Each row below holds a small network's activations on one input, seen along a few directions.
Each table varies a few parts of the input and shows all the possible inputs, shuffled.
Descriptions start from the smaller parts, as in this example, which fits no table here: one of 5 places around a ring, together with either a single point or (one of 2 separate values, together with one of 4 places along a line) or one of 9 places along a line.
Shared parts are said once, and a part with two or three values counts as separate values.

Other details of the inputs shift rows strongly along two fixed directions, in all tables alike. That doesn't count.

Rows:
r1: [-13   9 -12 -18  -5  -3  -5  -7 -11 -10 -12]
r2: [-41   3  25 -10 -17 -14   1   9  -4  20 -29]
r3: [ -8   9 -14  -9  -3 -15 -10   0   6 -10  -9]
r4: [  4   3  -1   7  -4  -1  -2  -5  -9 -10  12]
r5: [  6  -4  -7  10  -1   4   3   3  -8 -11   3]
r6: [ 18  -6 -30 -10  -5   2  -5 -11   0 -13  24]
r7: [ 36 -17   4  18  38  32   8   4  30  16  27]
r8: [-10  -2 -26 -29 -23  -9  -9  -8   1 -33   4]
r9: [ -8   1  -2   2 -15 -13   5   0 -20 -11  -6]
r10: [ 38 -22   5  19  40  32  10   9  26   5  19]
r11: [ 17  -8 -21   0   1   3  -3  -4  -8 -34  18]
r12: [ -2   6  -3  -3 -18 -10  -8 -12 -14   0   6]
r13: [-2  6 24 14 -1  2  6  0  0 27 -1]
r14: [-4 -3 20 18  6  2 10 12 -6 12 -9]
r15: [  4  -1  25  20  36  13   0  16  33  23 -13]
r16: [10  1 34 32 17 21  9 12 11 27 -1]
r17: [ 29  -9 -39 -13   1   4  -3 -16   6 -29  38]
r18: [-36   1   6 -19 -26 -18  -7   0  -9   2 -25]
r19: [-33  17  17  -4 -11 -29  -2   8  -2  17 -35]
r20: [ 6  0 33 25 18 16  7  6 12 37  3]
r21: [-21   5   6   0 -26 -22   0   3 -31  -1 -20]
r22: [ -1  10   0  -5 -20 -11  -3  -7 -12   3   5]
r23: [ 26 -13 -35 -12   1   0   2 -10   1 -35  25]
r24: [11 -2 34 24 20 19  4  7 13 36  4]
r25: [ 19 -13 -24  -7   1   1  -1  -6  -2 -21  15]
r26: [ 17   0 -41 -21  14  13  -5 -14   6 -41  23]
r27: [ 30  -7 -36 -13  -2   5  -4 -13   6 -25  34]
r28: [-19   4   3 -11 -28 -26   5   4 -25   7 -20]
r29: [ 12 -10  26  19  21  19   8   8  16  39  -1]
r30: [ 19   0 -19   2  -2   3  -2 -12  -3 -29  26]
r31: [-21  13  15   1 -25 -21  -5  -1 -29   4 -13]
r32: [ -7   2   0 -10 -15 -15  -2  -4 -15  10  -1]
r33: [18 -3 -8 -1 35 30  1  0 19 -9 11]
r34: [ 11  -3  -6   7  -3   3   4   4  -6 -15   5]
r35: [ -7   4  15   8  15  -4  -5   8  18  16 -20]
r36: [-14  -5 -21 -27 -18 -11 -12  -8  -2 -30   3]
r37: [27 -7  1 12 51 44 10  3 36  2 14]
r38: [  9 -11  23  21  21  17  14  15  12  32  -8]
r39: [-19  13  16   8 -22 -13  -1   2 -23  12 -15]
r40: [ 5 -2 34 32 17 19  5 10  7 29 -3]
r41: [-29   0  13 -12 -15  -9   1   3   3   7 -19]
r42: [-18  12  13   0 -25 -16  -2  -5 -20  21 -11]
r43: [ -7  12 -31 -29 -13  -7  -5 -11 -12 -29   0]
r44: [ -7   5  12   7  18  -5  -2  10  18  12 -13]
r45: [ 26 -14 -36 -12   4   1   0  -8   1 -35  28]
r46: [-27  15   4 -12  -8  -6   1   1 -14  11 -26]
r47: [-21  -3  -6 -15 -16  -5  -6  -2   2  -7 -10]
r48: [-21  15   9  -5  -8 -22  -4   8   3   9 -27]
Each input here is: one of 6 places around a ring, together with either one of 3 separate values or one of 5 places around a ring.
- The inputs of r44 and r48 match in every part but the place on the ring of 6. If r26 is changed in the same way as r44 into r48, which row does it become? => r43
- The inputs of r21 and r14 match in every part but the place on the ring of 6. If r29 is changed in the same way as r21 into r14, which row does it become? => r7
- Change only the choice among 3 separate values in r47. List by row number the other rows that result. => r3, r46
- List by row number the other rows that have the place on the ring of 6 in common with r15. => r10, r11, r24, r31, r32, r33, r36
- Change only the choice among 3 separate values in r35. List by row number the other rows that result. => r1, r18
- Change only the place on the ring of 6 in r42. List by row number the other rows that result. => r12, r13, r20, r22, r24

Rows:
r49: [ 11  -9 -38 -17   5  10  -5 -10   7 -40  19]
r50: [-37  19  10  -9 -19 -22  -2   3 -17   9 -31]
r51: [  4  -5 -28 -18  -6  -7  -4  -2  -1 -30   5]
r52: [ 49 -21 -10  19  35  44   8  -4  22  -6  39]
r53: [ 16 -13  17  14  42  40   8  12  31  11   3]
r54: [-25   5   7 -10 -14 -17   4   6 -11   7 -26]
r55: [ 28   1 -33  -4  -3   6  -6 -18  -9 -30  33]
r56: [-34  13  14  -5 -19 -29  -7   6 -17   8 -33]
r57: [  1 -13  22  17  23  14   6  13  19  16 -13]
r58: [ 8 -1 28 21 41 33  6 12 30 21 -7]
r59: [-26   4   6 -23 -22 -16  -5  -5   1  24 -13]
r60: [  4  -3  -5   0 -15  -4   2  -4 -17  -4   6]
r61: [ 19   2 -28  -3 -10  -4  -7 -13 -13 -29  24]
r62: [-14   0   4   0 -30 -19   1   0 -25  -2  -4]
r63: [  4   4 -29 -26  -9  -7 -15 -18  14 -14  20]
r64: [ 8 -9 37 24 18 15 15 12  6 42  1]
r65: [ -2   2  43  33   8   5   9  18   2  38 -11]
r66: [ -1   7   6   6 -10 -12   1  -5 -15  11   5]
r67: [-23  13   7  -4 -13 -22  -3   7 -10   5 -26]
r68: [  8   3 -32 -15  -1  -6  -7 -10   4 -37  11]
- The inputs of r56 and r57 match in every part but one. If r65 is changed in the same way as r56 into r57, which row does it become? => r62
- What is each input in this table made of? => one of 2 separate values, together with either a single point or one of 4 places along a line or one of 5 places along a line
- Change only the choice among 2 separate values in r50. List by row number the other rows that result. => r49

Rows:
r69: [ 10 -13  36  47  25  26  22  26  -9   6 -15]
r70: [-17  21  -9 -17 -40 -32  -9 -16 -40 -13  -1]
r71: [ 15  -7 -26 -11  13  20  -6  -8  26 -24  18]
r72: [  8 -14  33  23  13  16  13  14   2  42  -1]
r73: [ 31 -16 -20  -1   5  12   8  -7   1 -15  33]
r74: [-28  20 -19 -27 -23 -24 -13 -11 -13 -20 -10]
r75: [ 26  -8 -17  -1  -2  13  -3 -13   0 -16  28]
r76: [ 16  -3 -24  -3  16  10  -9  -4  29 -29  18]
r77: [ 23  -1 -19   6   9   7  -5 -14  -5 -18  29]
r78: [ 12  -7 -23 -16   9  14  -7 -10  21 -24  12]
r79: [-29   1 -13 -32 -27 -25  -6  -1 -17  -8 -17]
r80: [-15   7  -9 -12 -39 -25  -4  -8 -37   0  -6]
r81: [-21  22 -11 -14 -41 -30  -8 -14 -39 -11   1]
r82: [ 32   0 -22   6  13  12   3 -10   0 -20  32]
r83: [ 5 -4 33 27 11 23 11  9  9 40  0]
r84: [-33   3 -12 -33 -29 -29   0  -3 -19  -7 -21]
r85: [-22  12 -20 -23 -25 -33 -14  -2 -13 -21 -16]
r86: [14 -2 33 38 20 18  8 12 18 32  6]
r87: [ 11 -17  33  26  19  21  12  10   8  39   3]
r88: [ 33  -1 -23   6  13  13  -4  -9  -1 -19  34]
r89: [-25  10  34   6   2 -11  -1  13  11  28 -35]
r90: [-31  16 -12 -23 -28 -39  -7  -2 -16 -14 -26]
r91: [-34   6 -15 -15 -27 -26   1  10 -38 -48 -35]
r92: [ 18  -2 -17  -2  32  20  -7  -5  26 -18  14]
r93: [-13  -1  24   5  14  11   5  15  15  32 -25]
r94: [ -3   1  31  18  -2   5  15   8  -8  40 -14]
r95: [-20  -5  33  -1   8   6   6  13  15  32 -23]
r96: [-24  17 -21 -27 -20 -26 -13  -7 -18 -19 -15]
r97: [-17  14  -1  -6 -41 -38  -8  -8 -32  -7  -6]
r98: [-26  -5  30  -2   5  -1   6  12   7  34 -29]
r99: [ 27 -15 -17   1   1  15   1  -9   5 -15  38]
r100: [ 25 -15 -20  -3  31  28  -3  -5  34 -17  18]
r101: [ 19  -8 -29 -13  17  17   1  -6  23 -24  13]
r102: [ 19   1 -23 -11  22  16  -9  -9  24 -29  18]
r103: [ -7   7  33  25  -3 -11  11  12  -8  35 -17]
r104: [ 14  -6 -24  -4  17   3 -10  -4  24 -29  12]
r105: [ -5   7  34  24  -4  -9   5  14 -10  36 -16]
r106: [-29  16  28   3   8  -7   6  11   2  32 -36]
r107: [10 -9 31 28 18 21 10  6  8 38 -1]
r108: [ 31 -17 -16  -2   3  15   0  -9   4 -17  37]
r109: [  8 -12 -22 -15   8  14  -3  -4  21 -21  18]
r110: [-11   5  35  26  -3 -11   4  10  -9  36 -16]
- The inputs of r77 and r92 match in every part but one. If r75 is changed in the same way as r77 into r92, which row does it become? => r78
- The inputs of r76 and r86 match in every part but one. If r106 is changed in the same way as r76 into r86, which row does it become? => r82
- What is each input in this table made of? => one of 2 separate values, together with either a single point or (one of 4 places along a line, together with one of 5 places along a line)
- Change only the place on the line of 5 in r85. List by row number the other rows that result. => r76, r89, r90, r104
- Change only the choice among 2 separate values in r96. List by row number the other rows that result. => r88
- A walk changes only the place on the line of 5. It starts at r83 and steps to r75. List the rest of the walk in order. => r107, r80, r94

Rows:
r111: [ 33 -14 -11  14  14  13   4   1  24 -10  24]
r112: [ 25 -12 -11   7  18   3   1   2  11  -3  14]
r113: [  9   7 -47 -30 -22 -13 -13 -23 -11 -33  26]
r114: [13  5  4 12 12  8 -4 -1 10 -4 12]
r115: [21  6 -6 13 13 11  1 -4 13 -9 18]
r116: [13  2 -2  2  5 14  2 -7 16  9 15]
r117: [-14  -1  25  17  -2   2   2   8 -14  12 -15]
r118: [ -4   4 -28 -16 -33 -19  -9 -13 -33 -44   8]
r119: [-25  15  16  -1  14  -4  -2  11  15  10 -32]
r120: [-12  17  20  10   5 -12   1   4 -11  25 -18]
r121: [18 -8 -3 11  9  2  3  5 11  3 10]
r122: [ -8   5  21  17  -2   0  10  11 -17  16 -17]
r123: [ 14 -19 -16 -12  30  29   4   4  33 -19   8]
r124: [ -2  -2 -37 -29 -39 -17  -1 -17 -25 -35  16]
r125: [ 28  -5 -14  -2  25  20  -2  -9  18   3  23]
r126: [ -9  -3  24  11  -8 -12   1  10   1  22 -12]
r127: [ -3   0  -7 -15  22  16  -5   0  33  -2  -5]
r128: [-16   7  24   0  -8  -2  -2   0   0  31 -11]
r129: [-31   4  -7 -29 -51 -33  -3 -10 -40 -10 -11]
r130: [17 -3  2 18  7 16  9  3  0 -8  8]
r131: [-20  -8  26   3  -9   1   5   6 -10  25 -12]
r132: [ 14   0 -44 -17 -14 -12  -6 -15 -30 -48  17]
r133: [-13  -6  23  12  -5 -11  -2   9   1  21 -12]
r134: [-10  17  22  15   2  -7   3   7  -6  25 -15]
r135: [ 15 -11 -14   3  34  28   2   7  26 -29   2]
r136: [-22  -2  15  -3   7  -9   1  17  18  13 -33]
r137: [ 30 -18 -11   5  20  28  10   0  14  -4  26]
r138: [-16  11  25  14   1  -5  -5   4  -3  18 -11]
r139: [-28   5 -15 -32 -42 -36   0 -10 -46  -5 -15]
r140: [-17   4  22   2  -4   0  -5  -1   3  29  -8]
- What is each input in this table made of? => one of 5 separate values, together with either a single point or one of 5 places along a line
- The inputs of r128 and r114 match in every part but the choice among 5 separate values. If r113 is changed in the same way as r128 into r114, which row does it become? => r134
- List by row number the other rows that have the choice among 5 separate values in common with r135. => r117, r118, r122, r130, r132
- Change only the place on the line of 5 in r139. List by row number the other rows that result. => r124, r129, r131, r137
